These are the activations of a small neural network, seen along a few directions. Each row is one input.
In each table, some parts of the input vary, and every possible input appears once, in random order.
A made-up example of a description, with smaller parts first: line(6) and (point or (values(2) and ring(5)) or ring(11)).
Shared parts are said once, and a part with two or three values counts as separate values.

Table:
row 1: [ 70.7 -37.7 -12.5   4.7  22.9 -24.7 -29.8  -4.8 -66.6   5.6  -5.8 -14.4]
row 2: [ 37.2 -13.1  -8.0 -63.3  31.9 -65.7 -23.3  31.1  88.9 -33.0 -17.9  39.4]
row 3: [ 62.0  33.8   6.3 -31.0   1.0 -80.9  60.9  10.4  36.8  12.0  28.9  89.4]
row 4: [-58.0 -26.1 -27.2  84.5 -44.5  20.3  -8.5 -49.9 -54.7  10.8 -58.8 -52.5]
row 5: [-62.2 -18.2   7.3 -28.8  31.6  72.8 -20.8  26.2  38.3 -33.5  15.3 -29.1]
row 6: [-85.9  11.8  20.1  19.7 -39.2  47.7 -36.0 -18.8  43.4   2.1 -62.6 -74.6]
row 7: [ 40.1   5.2  23.8 -59.1  27.5   1.4 -62.9  18.3  33.1  -9.8  -3.3 -39.4]
row 8: [-29.6 -54.3 -41.4  38.8  23.0  53.8  11.1   1.8 -56.1 -24.3  12.0  -9.7]
row 9: [ 68.9 -61.6 -41.5   2.0  26.8 -86.7   2.6   5.5  -3.9 -11.5 -23.1  67.7]
row 10: [ 59.7  56.1  33.2 -24.3  -1.4 -21.9  13.2   4.7 -25.5  38.2  54.0  14.6]
row 11: [-37.4  35.9  14.0   2.6  -6.3  57.8  58.3   8.5 -18.4   5.9  67.7  25.0]
row 12: [-65.8  68.2  25.9  54.2 -73.3  26.0  35.1 -33.0 -15.3  37.4  -6.4 -16.4]
The inputs of row 5 and row 8 match in every part but one. If row 7 is changed in the same way as row 5 into row 8, which row does it become?
> row 1
Describe the family of inputs behind these rows.
> values(3) and line(4)
A walk changes only the line(4) part. It starts at row 12 and steps to row 11. List the rest of the walk in order.
> row 10, row 3

Table:
row 13: [ -3.4  39.7  24.4  10.5 -21.7   0.1  15.2 -13.3 -11.6  24.2   8.5   4.6]
row 14: [ 77.3  17.9   4.2 -26.1  11.8 -63.4  13.0   4.0   6.7  17.0  15.4  48.8]
row 15: [-18.0 -31.3 -10.2  13.9  -0.4   4.2 -31.2  -7.9   8.0 -10.1 -38.7 -25.9]
row 16: [-12.9 -37.9 -24.5  22.3   1.1  -1.9 -26.9  -6.2  -5.3 -18.9 -43.6 -30.0]
row 17: [  0.7 -27.3 -16.1  14.7  17.0  22.4 -14.8  -0.8 -31.9 -11.4   3.1 -17.8]
row 18: [-25.5  -0.9   2.9  -9.9  -9.4  12.4 -30.3   5.0  40.0 -12.6 -27.7 -32.5]
row 19: [-25.7  -8.1   5.6  -5.0   0.5   9.8 -25.1  -7.9  28.9 -16.5 -37.4 -30.6]
row 20: [ 47.0 -30.9 -13.1 -45.3  33.6 -58.4 -33.0  14.3  40.1 -23.7 -30.4  14.7]
row 21: [  6.0  16.5   4.7  23.4 -23.9  -2.8  13.0 -16.4 -31.7  31.6   6.2   5.8]
row 22: [-13.7  11.1   9.1 -19.1   7.5  36.0 -16.0  16.7  11.8  -4.5  15.7 -20.8]
row 23: [ 11.9  10.4  -8.7  32.2 -23.3  -8.8  15.9 -20.6 -43.1  22.1   4.1   3.9]
row 24: [ 64.7 -24.8  -1.1 -49.2  45.0 -30.1 -16.0  28.7  14.4 -20.0  16.2  25.7]
row 25: [-10.0  -9.9   6.4  -4.2  16.1  24.2  -9.9   2.8  -8.8  -7.7  10.8 -22.8]
row 26: [-18.4  -1.9  -9.8  18.3  -9.8   9.5  24.0  -7.2 -13.7   7.1  11.3  21.4]
row 27: [ 51.5  -6.2  -7.8 -32.2  21.9 -48.7  26.8  22.7  23.0  -8.9  19.8  60.7]
row 28: [ -1.9  47.7  20.4   4.5 -31.7   2.7  10.9  -2.4   0.8  28.2  18.8   2.0]
row 29: [-10.9   2.7  11.9 -15.7  15.0  33.9  -8.3   4.2  -1.5 -10.4   4.8 -21.5]
row 30: [-28.0  20.9   9.4   5.9  -6.9  12.4  28.5  -0.3   6.4   1.3  13.7  18.5]
row 31: [ -2.4 -22.1  -4.0   3.3  12.9  29.4 -14.8   4.1 -21.5  -4.4   4.1 -17.3]
row 32: [-12.2  -9.5 -22.4  28.6  -9.9   4.1  28.0  -5.8 -27.0  -3.2   7.8  18.4]
row 33: [-25.1   8.3   1.5  12.3  -7.9   3.9  30.4  -2.9  -2.1   2.3  17.4  15.0]
row 34: [-24.2 -21.5  -2.4   3.2   0.5   1.3 -22.8  -2.2  17.9 -14.2 -35.5 -35.4]
row 35: [-27.7  30.1   4.6  -1.8 -15.5  15.6  23.5   6.4  20.1   6.6  24.2  16.9]
row 36: [  0.9  27.0  15.0  15.5 -22.4  -7.8  20.1 -15.1 -19.9  26.2  11.6  -1.6]
The inputs of row 20 and row 14 match in every part but one. If row 15 is changed in the same way as row 20 into row 14, which row does it become?
> row 21
Describe the family of inputs behind these rows.
> line(4) and (point or line(5))
A walk changes only the line(4) part. It starts at row 23 and steps to row 32. List the rest of the walk in order.
> row 17, row 16
